A small network was shown many inputs. Here are its activations along a few directions, one row for each input.
Each table varies a few parts of the input and shows all the possible inputs, shuffled.
A made-up example of a description, with smaller parts first: one of 6 places along a line, together with either a single point or one of 11 places along a line or (one of 3 separate values, together with one of 5 places around a ring).
Shared parts are said once, and a part with two or three values counts as separate values.
(in the rows, 128 means zero)

Other details of the inputs vary at random and push rows far along three fixed directions, the same in every table; ignore that.

Rows:
R1: [148 169 108 119 105 116 123 175 140 146 124 177 120 137]
R2: [181 131 172 134 172  84 123 123  80 171 152 226  57 167]
R3: [140 128 179 144 141 153  98 106 140 106 135 102 147 115]
R4: [ 96  88  97 114 148 148 124 108 123 148 124  83 135 121]
R5: [109 102 162 131 114 137 109 152 129 100 114 111 185 128]
R6: [108 126 162 139  92 141 116 122 146  96 112 118 155 121]
R7: [174  89 195 133 198  85 132  62  64 153 153 201  71 164]
R8: [136 148 142 145 105 127 134 117 146 112 122 141 114 133]
R9: [144 157  41 129 143 134 162 129 140 144 128 108  82 128]
R10: [132 144 138 130  92 143 151 135 151 106 114 147 138 128]
R11: [157  76 229 132 198  79  90  90  49 153 165 168 105 145]
R12: [148 167 146 153 125 128 123 114 144 108 137 139 115 127]
R13: [105  84  98 119 155 148 126 102 107 130 134  66 129 128]
R14: [147 180 145 143 106 140 137 136 156 110 122 121 134 115]
R15: [104 118  74 106 143 114 144 139 120 165 133 104 117 128]
R16: [139 148 138 133  96 142 149 133 159 100 118 141 134 123]
R17: [102 122 156 133  97 126  96 155 135 106 127 129 173 116]
R18: [ 79  83  96 114 149 121 108 117 117 141 143  81 145 124]
R19: [130 122  66 119 153 133 148 111 122 139 131  94  91 132]
R20: [135 125 170 146 114 157 108 120 154 103 120 105 158 111]
R21: [ 98  94 107 112 142 143 130 101 113 143 134  63 131 115]
R22: [ 98  96  99 101 152 123  99 135 103 153 155  74 155 111]
R23: [136 168 113 131  83 129 153 169 158 136  93 180 113 135]
R24: [115 121 168 132 101 136 126 127 131 114 103 116 166 117]
R25: [120 126  80 114 141 131 149 107 124 147 131  81 103 114]
R26: [ 99 115 160 141  96 131 112 136 141 104 112 127 167 120]
R27: [153 163 126 134 105 131 154 137 145 140 110 173  90 149]
R28: [107 110 175 135 103 134 120 138 128 115 112 115 172 114]
R29: [112 115 156 119 103 136 109 157 134 103 129 135 180 111]
R30: [118 107 164 138 114 135 119 141 124 102 108 130 163 126]
R31: [140 160 136 156 102 135 132 126 156 106 125 133 129 125]
R32: [172 197 119 145 120 131 151 141 148 113 120 159  95 141]
R33: [128 158  32 107 146  90 135 148 118 174 149 151  78 140]
R34: [117 109 166 136 109 144 117 130 128  97 101 115 171 127]
R35: [144 151 135 141 106 150 142 129 160 104 129 135 142 119]
R36: [178  97 229 155 188 103 108  62  77 136 161 148  96 140]
R37: [ 93  89  98 119 156 123 121  91 108 145 135  87 122 129]
R38: [139 156 126 125 105 118 140 163 146 142 107 177 117 144]
R39: [117  99 167 126 130 130  94 149 111 106 128 118 170 123]
R40: [127 116  78 115 156 136 139 102 128 154 134  95  86 127]
R41: [129 152  35  95 139 110 146 160 131 159 144 146 107 129]
R42: [150 181 106 125  92 116 132 191 140 123 117 177 133 146]
R43: [ 90  77  96 101 156 131 123 120 116 139 145  87 153 119]
R44: [139 154 107 127 110 117 168 149 136 136 119 188 103 142]
R45: [130 139  71 115 160 144 142 102 134 131 150  88 111 109]
Each input here is: one of 5 separate values, together with one of 9 places along a line.
Changing only the place on the line of 9 turns R38 into R20. The same change can be made to R15. Which row results?
Answer: R36
A walk changes only the place on the line of 9. It starts at R45 and steps to R35. List the rest of the walk in order.
Answer: R16, R10, R7, R44, R43, R29, R41
A walk changes only the place on the line of 9. It starts at R33 and steps to R17. List the rest of the walk in order.
Answer: R18, R26, R37, R6, R8, R31, R12

Rows:
R46: [104  99 152 125 124 147 111 124 127 126 117  84 161 114]
R47: [127 147 142 141 111 122 123 124 141 119 133 136 130 122]
R48: [132 148 140 138  79 144 147 154 158  92  98 151 152 131]
R49: [104 122  29 110 141 144 157 127 138 144 127  84 107 124]
R50: [129 160  98 131 105 133 124 160 147 123 123 123 132 124]
R51: [107 102 131 116 124 148 119 133 136 115 132  94 174 105]
R52: [100  94 140 122 128 136  98 138 119 113 125  97 171 121]
R53: [114 145 107 120  95 136 146 155 146 133  98 120 136 124]
R54: [143 168 153 133  87 140 133 160 161  99 116 146 163 114]
R55: [154 129 125 116 153 103 150 125 107 149 140 175  93 144]
R56: [150 149 117 128 136 118 144 124 120 159 123 150  84 141]
R57: [101 127  30 106 146 130 136 144 128 156 132  89 111 128]
R58: [129  91 151 133 158 138 112  92 110 117 138 105 135 128]
R59: [128 150 162 143  88 116 134 140 140 113 116 177 135 137]
R60: [164 144 121 138 152 117 146 107 116 135 137 156  79 146]
R61: [113  86 166 133 155 114 104  92 108 128 149 118 133 126]
R62: [153 140 140 136 141 118 133 114 114 151 130 140  95 135]
R63: [128  93 160 131 164 121  90 109 100 126 145 113 138 131]
R64: [126 139 135 135 124 116 125 119 131 130 136 144 113 132]
R65: [155 126 159 125 149 119 126 118 113 133 144 158 116 133]
Changing only one part turns R47 into R59. The same change can be made to R60. Which row results?
Answer: R48
Describe the family of inputs behind these rows.
Answer: one of 4 places along a line, together with one of 5 separate values
Change only the choice among 5 separate values in R61. List by row number the other rows that result.
Answer: R46, R49, R51, R57

Rows:
R66: [118 105 138 131 146 127 120 109 118 131 133 108 132 124]
R67: [128 135 112 127 132 124 137 127 129 135 132 124 120 123]
R68: [122 144  99 123 114 131 138 134 141 130 124 127 119 125]
R69: [130 132 122 127 133 129 128 129 129 134 127 121 123 130]
R70: [126 129 115 122 123 134 135 131 133 126 129 119 131 121]
R71: [123 137 115 129 122 133 139 135 139 129 121 126 127 128]
R72: [119 130 111 117 123 124 131 144 127 136 130 130 136 126]
R73: [118  83 148 125 158 131 113  97 105 129 140 102 133 124]
R74: [121 129 118 126 124 130 136 125 132 129 124 121 126 129]
R75: [126 135 113 127 122 136 139 134 138 128 119 128 128 127]
R76: [123 137 106 127 113 137 135 139 139 119 122 118 134 125]
R77: [130 134 116 125 128 135 130 133 132 131 123 123 125 126]
R78: [120 137 118 129 110 135 130 136 139 115 121 116 141 124]
R79: [128 134 113 125 128 128 133 127 126 136 126 122 115 128]
R80: [124 134 114 130 125 128 128 126 136 133 131 123 125 126]
R81: [124 100 153 135 151 124 109 105 110 122 140 109 137 126]
R82: [114  93 140 122 149 122 114 118 106 137 136 119 138 129]
R83: [114 125 113 119 123 126 123 142 131 133 129 129 134 125]
R84: [144 158 186 149  79 140 123 157 156  84 103 163 166 127]
R85: [168 150 143 133 145  99 147 114 108 146 139 186  77 151]
R86: [126 101 142 125 147 131 114 109 110 131 136 107 128 125]
R87: [128 134 121 126 128 131 134 131 134 128 130 123 131 124]
R88: [127 140 111 130 123 132 134 137 137 124 125 124 128 129]
R89: [118 128 109 122 122 123 127 145 127 129 126 129 136 130]
R90: [145 125 225 152 112 130 101 125 132  95 124 160 159 131]
R91: [118 133 112 120 113 129 126 151 133 133 120 125 139 126]
R92: [133 133 111 122 134 130 137 128 130 134 131 127 122 126]
R93: [122  97 149 127 150 134 107 107 118 124 139 110 140 123]
R94: [170 149 141 139 154  95 142 113 104 156 137 185  65 154]
R95: [133 138 126 129 112 131 132 134 141 123 124 137 127 129]
Changing only one part turns R85 into R78. The same change can be made to R87. Which row results?
Answer: R88
Describe the family of inputs behind these rows.
Answer: one of 5 separate values, together with either a single point or one of 5 places around a ring
Change only the choice among 5 separate values in R75. List by row number the other rows that result.
Answer: R77, R84, R92, R93
Change only the place on the ring of 5 in R75. List by row number the other rows that result.
Answer: R66, R71, R73, R74

Rows:
R96: [125 120 131 139 138 129 126 110 131 124 135 116 131 127]
R97: [122 138 111 133 137 129 126 120 135 137 134 107 119 125]
R98: [117 114 111 117 130 135 139 143 127 138 114 117 140 130]
R99: [119 114 117 109 132 135 141 134 122 144 122 121 133 128]
R100: [135 127 121 131 136 131 145 117 122 125 132 127 112 130]
R101: [112 114 106 121 137 126 137 132 125 136 125 127 130 130]
R102: [129 127 109 128 134 128 142 117 129 123 134 116 115 124]
R103: [119 125 166 134  90 136 125 149 135  97 110 139 165 126]
R104: [119 155 184 148  55 143  99 175 169  94  94 141 185 110]
R105: [115 127 117 127 128 117 118 135 119 146 131 110 124 122]
R106: [120 144 116 126 122 117 118 139 123 141 123 128 120 133]
R107: [111 117 107 121 121 130 127 136 136 128 124 125 130 124]
R108: [123 108 132 118 140 121 131 118 114 139 130 137 125 130]
R109: [117 135 111 133 130 131 129 124 144 127 131 106 129 122]
R110: [127 142 113 133 129 130 117 121 130 132 125 104 122 119]
R111: [123 131 117 128 136 130 117 112 124 130 135 101 120 127]
R112: [117 107 113 115 137 130 131 126 112 131 123 119 132 134]
R113: [130 121 118 126 135 143 136 117 125 118 122 115 128 128]
R114: [116 108 118 119 131 129 138 134 115 132 125 118 133 127]
R115: [132  91 161 132 156 139 113  95 113 117 139 117 129 126]
R116: [124 131 112 130 133 129 123 113 131 126 134 108 121 128]
R117: [125 130 110 130 131 134 124 118 139 131 135 111 115 124]
R118: [110 120 122 128 123 127 129 137 136 124 121 129 143 127]
R119: [123 136 114 127 130 132 124 115 133 138 136 105 124 119]
R120: [113 118 106 124 123 127 124 131 131 136 131 127 126 128]
R121: [125 138 126 132 134 110 119 137 122 149 125 134 117 133]
R122: [123 121 115 133 133 138 125 113 135 126 136 112 123 122]
R123: [178 104 224 149 170 107 126  85  81 122 145 178  97 152]
R124: [131 122 136 134 146 129 106 108 122 140 138 105 113 125]
R125: [136 123 138 126 141 132 138 107 124 126 133 134 119 126]
R126: [135 131 144 142 152 120 114 111 118 141 137 117 114 130]
R127: [126 126 107 124 136 139 137 117 128 120 125 115 121 128]
R128: [127 123 110 128 129 138 132 116 139 122 130 116 123 122]
R129: [165 198  89 134  96 107 187 174 147 149 100 221  77 160]
R130: [116 122 125 126 132 114 118 127 119 132 131 130 124 136]
R131: [111 113 124 127 142 113 120 123 120 142 138 120 128 133]
R132: [109 134 115 123 121 123 119 137 128 147 127 114 133 117]
R133: [145 138 103 108 150 131 109 151 122 118 151 124 144 122]
R134: [133 119 122 117 138 144 142 118 127 132 123 108 130 122]
R135: [144 131 106 113 152 130 115 151 119 123 158 117 142 116]
R136: [127 134 112 131 132 124 133 118 131 130 138 111 113 124]
R137: [128 127 127 130 137 126 126 108 132 134 139 117 120 120]
R138: [167 202  86 133  97  95 178 163 141 143 107 229  63 162]
R139: [148 107 195 134 149 102 118 103 100 129 138 180 117 140]
R140: [130 154 178 149  73 160 135 162 171  76  92 138 184 120]
R141: [113 121 109 123 123 123 120 133 133 139 132 123 124 128]
R142: [125 126 132 132 135 134 111 114 131 130 136 108 118 126]
R143: [126 144 116 128 129 130 124 120 135 142 131 106 121 114]
R144: [190 199 100 123 127 114 146 179 142 135 141 212  88 147]
R145: [125 121 115 132 133 129 132 110 125 126 140 105 123 122]
R146: [140 129 108 116 159 130 111 152 125 123 154 119 149 118]
R147: [114 121 117 124 128 125 111 130 126 144 131 120 123 128]
R148: [110 124 109 123 120 117 127 135 128 135 133 114 129 125]
R149: [118 124 116 124 130 118 131 123 121 142 133 140 122 128]
R150: [131 120 112 125 132 147 138 121 135 125 123 114 124 125]
R151: [123 127 114 123 131 136 136 112 136 124 131 114 129 119]
R152: [176 189 100 127  96 103 186 171 135 151 103 213  71 158]
R153: [121 132 128 137 122 137 136 127 145 111 125 118 141 123]
R154: [180  96 227 148 181 110 118  85  85 129 137 172 105 156]
R155: [123 108 112 114 131 137 134 138 124 140 118 122 126 132]
R156: [151  98 197 138 149 111 114 107  98 127 138 179 115 150]
R157: [124 125 109 129 141 138 141 120 133 125 127 115 123 127]
R158: [124 140 114 132 126 129 129 123 131 132 135 104 117 122]
R159: [122 133 114 125 125 135 134 112 139 128 134 115 131 117]
R160: [119 173 159 143  65 132 124 177 164 105 100 155 163 129]
R161: [124 120 124 132 137 131 122 105 124 119 135 111 128 128]
R162: [121 125 111 120 131 123 139 132 119 133 124 143 119 140]
R163: [140 138 102 108 144 135 117 153 130 125 154 121 152 111]
R164: [117 143 186 150  64 139 113 161 162  87 100 149 195 119]
R165: [123 113 109 113 132 132 135 136 117 135 115 120 131 135]
R166: [133 121 108 120 133 150 142 125 134 133 122 109 122 125]
R167: [113 149 171 140  52 142 128 173 166  79  98 143 188 117]
R168: [176 116 217 142 156 114 128  91  99 122 135 181 110 145]
R169: [105 108 199 146  88 139 100 142 139  86 118 120 196 111]
R170: [116 111 107 115 126 138 134 137 129 134 121 123 131 130]
R171: [116 108 205 135 105 124  97 124 132 105 128 131 179 116]
R172: [125 142 119 132 124 129 124 125 132 134 131 100 122 114]
R173: [126 128 105 126 134 133 134 114 130 119 128 114 121 127]
R174: [111 122 102 122 122 123 125 129 126 130 127 121 134 129]
R175: [133 123 114 122 126 144 147 129 130 126 120 102 129 122]
R176: [147 112 204 142 152  97  97 104  87 132 142 168 113 152]
R177: [107 125 122 119 129 122 119 128 124 144 135 116 130 122]
R178: [137 120 109 121 135 143 137 121 124 126 117 106 128 131]
R179: [120 118 114 113 130 130 142 130 121 139 123 132 131 127]
R180: [109 123 121 125 127 119 120 133 119 139 135 111 127 125]
Changing only one part turns R98 into R99. The same change can be made to R96. Which row results?
Answer: R159
Describe the family of inputs behind these rows.
Answer: one of 5 separate values, together with either a single point or (one of 2 separate values, together with one of 8 places along a line)
Change only the choice among 5 separate values in R120. List by row number the other rows that result.
Answer: R149, R164, R169, R174
Change only the choice among 2 separate values in R143. List by row number the other rows that result.
Answer: R132
Change only the choice among 2 separate values in R99. List by row number the other rows that result.
Answer: R134
Change only the place on the line of 8 in R100. List by row number the other rows that result.
Answer: R102, R123, R136, R145, R158, R172, R175
Change only the choice among 5 separate values in R118. List by row number the other rows that result.
Answer: R107, R138, R139, R167

Rows:
R181: [107 123 104 114 118 132 127 149 143 128 126 115 150 116]
R182: [106 144  89 118  88 146 132 176 157 122 106 111 159 116]
R183: [140 127 119 128 139 138 138 119 124 128 128 114 117 129]
R184: [117 124 117 122 132 114 123 132 121 144 138 130 128 126]
R185: [125 156  99 129 110 140 146 134 156 126 124 120 122 120]
R186: [124 112 122 123 150 113 116 124 109 142 138 132 120 138]
R187: [130 133 122 133 141 124 133 107 128 137 140 117 110 124]
R188: [135 127 120 129 146 131 137 109 129 133 138 122 112 125]
R189: [141 122 118 132 156 124 135 100 116 134 144 131  95 133]
R190: [154 149 203 139  96 118 119 156 134 108 111 193 147 136]
R191: [129 114 114 116 144 115 129 129 111 135 138 139 120 135]
R192: [107 143  89 118  97 141 137 170 151 116 110 119 158 122]
R193: [135 124 120 133 143 127 128 101 123 129 142 120 110 130]
R194: [126 104 126 120 158 107 115 113 103 144 148 137 110 138]
R195: [134 137 113 123 122 144 142 127 138 123 123 111 132 119]
R196: [132 154  97 130 107 144 149 141 154 113 113 119 131 126]
R197: [109 104 188 137 109 128  89 133 126  98 129 120 181 117]
R198: [126 122 113 123 143 110 123 133 110 152 134 129 110 135]
R199: [125 116 116 114 145 118 133 132 116 140 139 136 125 131]
R200: [118 131 112 118 111 137 132 161 135 124 116 124 147 125]
R201: [ 95 125  92 117  98 130 157 145 135 143  99 132 127 134]
R202: [113  87 190 128 138 127  90 117 112 116 141 118 170 120]
R203: [124 152 100 134 102 150 140 141 158 111 111 113 140 120]
R204: [120 139 146 133  90 161 123 141 160  97 109 103 173 105]
R205: [117 125 115 124 135 114 119 134 119 139 130 127 125 133]
R206: [164 162 192 144 103 100 124 149 123 127 119 205 121 145]
R207: [134 121 126 132 148 133 126 109 119 136 138 108 109 130]
R208: [122  71 202 123 153 128  90 111  96 115 140 113 172 120]
R209: [126 115 116 118 148 115 120 131 110 150 137 127 113 137]
R210: [124 148 108 126 112 146 136 132 150 125 121 108 131 116]
R211: [142 118 127 133 152 131 129 108 117 135 135 117 109 130]
R212: [135 127 122 132 152 128 127 103 121 134 135 120 104 136]
R213: [167 166 200 162 102 122 127 132 136 109 115 178 119 141]
R214: [140 128 115 126 150 129 145 108 122 135 140 125 107 128]
R215: [120 116 112 119 135 120 124 134 121 133 135 135 127 130]
R216: [141 120 135 130 159 118 124  94 109 145 142 117 100 128]
R217: [120 128 117 116 127 127 122 140 123 143 130 129 131 127]
R218: [120 121 106 121 136 124 124 138 121 137 129 131 129 132]
R219: [127 138  98 127 121 142 145 127 143 116 127 113 126 122]
R220: [171 175 152 151  93 106 182 126 139 136  93 221  68 165]
R221: [130 129 117 134 143 123 129 103 122 132 141 117 104 128]
R222: [106 100 189 146 120 151  90 109 135  87 124  78 185 107]
Describe the family of inputs behind these rows.
Answer: one of 2 separate values, together with either a single point or (one of 4 places along a line, together with one of 5 places around a ring)
Changing only the choice among 2 separate values turns R219 into R191. The same change can be made to R196. Which row results?
Answer: R192
Change only the choice among 2 separate values in R205. List by row number the other rows that result.
Answer: R222
